These are the activations of a small neural network, seen along a few directions. Each row is one input.
Each table varies a few parts of the input and shows all the possible inputs, shuffled.
Descriptions start from the smaller parts, as in this example, which fits no table here: ring(8) and (point or (values(2) and line(4)) or line(11)).
Shared parts are said once, and a part with two or three values counts as separate values.

Other details of the inputs shift rows strongly along two fixed directions, in all tables alike. That doesn't count.
To show where, the next rows are all for the same input, with only those details redrawn:
10,-413,61,224,10,-310,181,-198,303,246,-391,-136,179,-219,-99
-616,45,-599,628,-144,354,494,36,-411,-225,-68,824,-402,428,-169
12,-384,67,201,-31,-301,179,-245,310,244,-384,-126,148,-193,-66
53,205,-50,-471,-137,114,-336,128,188,-148,91,-107,85,-73,204
21,-471,107,221,-29,-323,189,-209,334,278,-429,-163,162,-226,-109
68,272,-110,-497,-59,83,-345,223,171,-256,163,-44,15,-11,137
81,241,-95,-448,-100,136,-332,151,166,-198,144,-40,113,-10,163
-624,72,-623,566,-55,350,580,40,-382,-264,-73,809,-414,412,-131

Rows:
R1: 269,-378,231,359,1,-447,379,-93,-22,532,-31,-201,130,-257,-120
R2: 155,451,372,-220,250,383,-568,69,-67,-265,316,-295,-113,253,113
R3: 79,-438,337,197,-19,-586,284,-155,92,252,-141,-125,298,-292,-45
R4: 385,619,486,-165,94,172,-365,235,-153,-377,452,-300,63,61,174
R5: -6,333,146,-612,33,167,-411,150,-72,-16,243,-63,49,80,87
R6: -611,-83,-532,421,29,369,375,-178,-741,-258,63,685,-447,464,-112
R7: 155,-299,388,237,21,-495,396,-152,87,410,-157,-70,195,-314,-88
R8: -64,227,85,-683,72,99,-460,86,-34,-193,292,-66,53,71,121
R9: 75,-303,152,190,-46,-265,168,-146,421,384,-298,-196,107,-237,-189
R10: 174,692,77,-238,141,519,-545,321,112,-508,354,-327,-216,118,190
R11: 132,-481,222,181,163,-261,209,-251,99,593,-230,-333,82,-84,-236
R12: 278,498,-180,-441,-2,229,-311,263,59,13,250,-213,-71,-28,94
R13: 313,-624,252,256,-2,-527,169,-230,-93,281,-239,-199,308,-327,4
R14: 263,175,-167,-500,-64,156,-432,97,0,-268,64,-144,-4,-76,231
R15: -602,44,-626,596,-127,385,502,57,-367,-257,10,829,-322,460,-152
Changing only one part turns R2 into R4. The same change can be made to R5. Which row results?
Answer: R7
What is each input in this table made of?
Answer: values(3) and (point or line(4))
Which other rows does R13 become when the line(4) part takes its other values? List them by row number.
Answer: R1, R3, R7
Which other rows does R11 become when the line(4) part takes its other values? List them by row number.
Answer: R5, R6, R8

Rows:
R16: 189,35,197,-479,-24,-2,-602,76,140,-247,58,-412,181,-17,124
R17: 161,-442,302,346,151,-291,99,-161,277,98,-346,-318,202,-217,-117
R18: -91,-108,-104,609,-68,76,337,-105,-100,-113,-208,253,-90,31,-6
R19: 279,148,207,-521,132,-56,-443,66,241,-67,197,-462,27,-57,116
R20: -212,649,-170,30,-127,494,-49,234,-215,-319,326,404,-255,261,136
R21: -267,-9,21,591,-29,61,351,11,40,26,-19,255,-62,151,-202
R22: -125,498,-389,-218,-75,313,28,326,-451,-273,437,407,-226,210,26
R23: 407,180,253,-485,-130,-245,-390,178,106,-213,176,-218,246,-240,261
R24: -146,439,-248,99,-133,360,-140,327,-194,-578,331,355,-236,275,122
R25: -132,502,-232,-43,43,402,-27,166,-290,-273,302,239,-381,215,185
R26: -144,-167,-106,372,125,67,309,-234,-124,129,-133,118,-207,95,-39
R27: -113,-115,-57,573,-49,-74,362,2,14,40,-18,141,-199,78,-110
R28: -339,-179,30,428,160,121,306,-131,-5,90,-92,195,-78,206,-260
R29: 13,-464,372,24,17,-404,140,-250,96,418,-278,-162,280,-134,-158
R30: -75,-85,-202,537,-104,42,356,68,1,75,-23,160,-84,95,-213
R31: -455,537,-761,-421,-232,416,-192,283,-139,-727,195,694,-276,274,235
R32: 305,121,49,-703,-99,-144,-448,204,-50,73,157,-291,202,-73,121
R33: -374,538,-208,-294,41,344,-53,165,-459,-327,464,480,-188,353,64
R34: 132,-325,422,235,-64,-442,262,-128,221,376,-184,-113,308,-269,-82
R35: 202,284,389,-434,135,14,-455,187,309,-51,156,-401,169,-128,58
R36: -251,-347,-142,303,-57,-112,226,-209,-353,-72,-133,346,4,125,-101
R37: -182,-191,-42,406,52,-153,476,-107,-253,133,-3,266,-168,-4,-73
R38: -22,-562,-38,14,-116,-364,240,-217,486,314,-345,-188,141,-387,26
R39: 249,54,214,-637,-43,-270,-428,28,-14,51,180,-310,84,-122,177
R40: 286,-374,182,223,-125,-421,260,-57,157,428,-180,-180,277,-338,-131
R41: 105,160,315,-527,23,22,-544,89,255,-19,104,-375,160,-6,-13
R42: -140,-160,-27,478,104,-28,361,-57,-35,50,-49,86,-208,78,-128
R43: 338,-304,138,338,-68,-237,194,-139,298,409,-312,-296,206,-291,-93
R44: 153,-548,233,198,17,-190,26,-356,134,170,-492,-307,200,-168,-65
R45: -106,-128,-256,335,76,172,309,-147,-137,168,-154,130,-103,110,-145
R46: 419,243,112,-445,61,75,-400,151,175,83,81,-421,143,-216,151
R47: -259,-120,7,389,142,211,328,-210,-78,154,-182,223,-85,160,-118
R48: 138,-444,224,164,37,-259,101,-337,157,374,-367,-372,77,-165,-53
R49: -163,-191,-296,365,-53,158,239,-188,-185,198,-209,138,-112,123,-190
R50: -270,-273,-110,408,0,-6,235,-155,-120,74,-85,120,-232,188,-203
R51: -490,-72,-407,131,-125,30,357,-18,218,52,-315,556,-73,101,-84
R52: 257,108,189,-491,131,27,-571,86,200,-279,127,-403,161,-45,156
R53: 363,254,259,-490,-111,-273,-309,195,91,-11,276,-289,121,-255,263
R54: 365,233,120,-452,68,4,-447,248,256,-15,181,-446,159,-143,47
R55: 308,91,238,-644,83,-236,-394,48,47,36,224,-309,97,-154,226
R56: -192,448,-417,-166,44,464,-156,262,-256,-290,397,230,-252,344,-41
R57: 328,163,255,-554,47,-177,-425,145,15,-184,160,-261,225,-247,264
R58: -224,319,-294,-231,11,271,-111,129,-502,-492,357,466,-178,270,148
R59: 241,-416,303,303,133,-197,125,-252,202,161,-429,-265,167,-297,-26
R60: -165,-200,-132,397,115,154,241,-230,-169,-105,-221,180,-85,121,-25
R61: -165,-231,-261,290,39,-34,386,-121,-271,193,-12,305,-49,81,-219
R62: 219,180,316,-564,0,70,-497,22,196,63,-14,-368,139,-52,128
R63: 129,-275,395,267,170,-161,168,-242,290,371,-349,-258,189,-248,-99
R64: -63,-57,-78,537,-74,20,396,-93,-63,89,-87,160,-196,29,8
R65: -283,-85,36,365,68,-38,475,-83,-212,104,-7,367,-34,83,-151
R66: 251,84,59,-474,-31,-21,-519,137,180,69,89,-430,168,-51,-20
R67: -392,604,-863,-483,-286,446,-96,397,-128,-412,272,583,-278,267,124
Changing only one part turns R65 into R57. The same change can be made to R47. Which row results?
Answer: R60
What is each input in this table made of?
Answer: values(4) and (point or (values(3) and line(4)))
Which other rows does R54 become when the values(4) part takes its other values? List them by row number.
Answer: R17, R35, R42
Which other rows does R55 become when the values(3) part takes its other values? List them by row number.
Answer: R19, R26
Which other rows does R30 become when the values(3) part takes its other values? List them by row number.
Answer: R40, R43
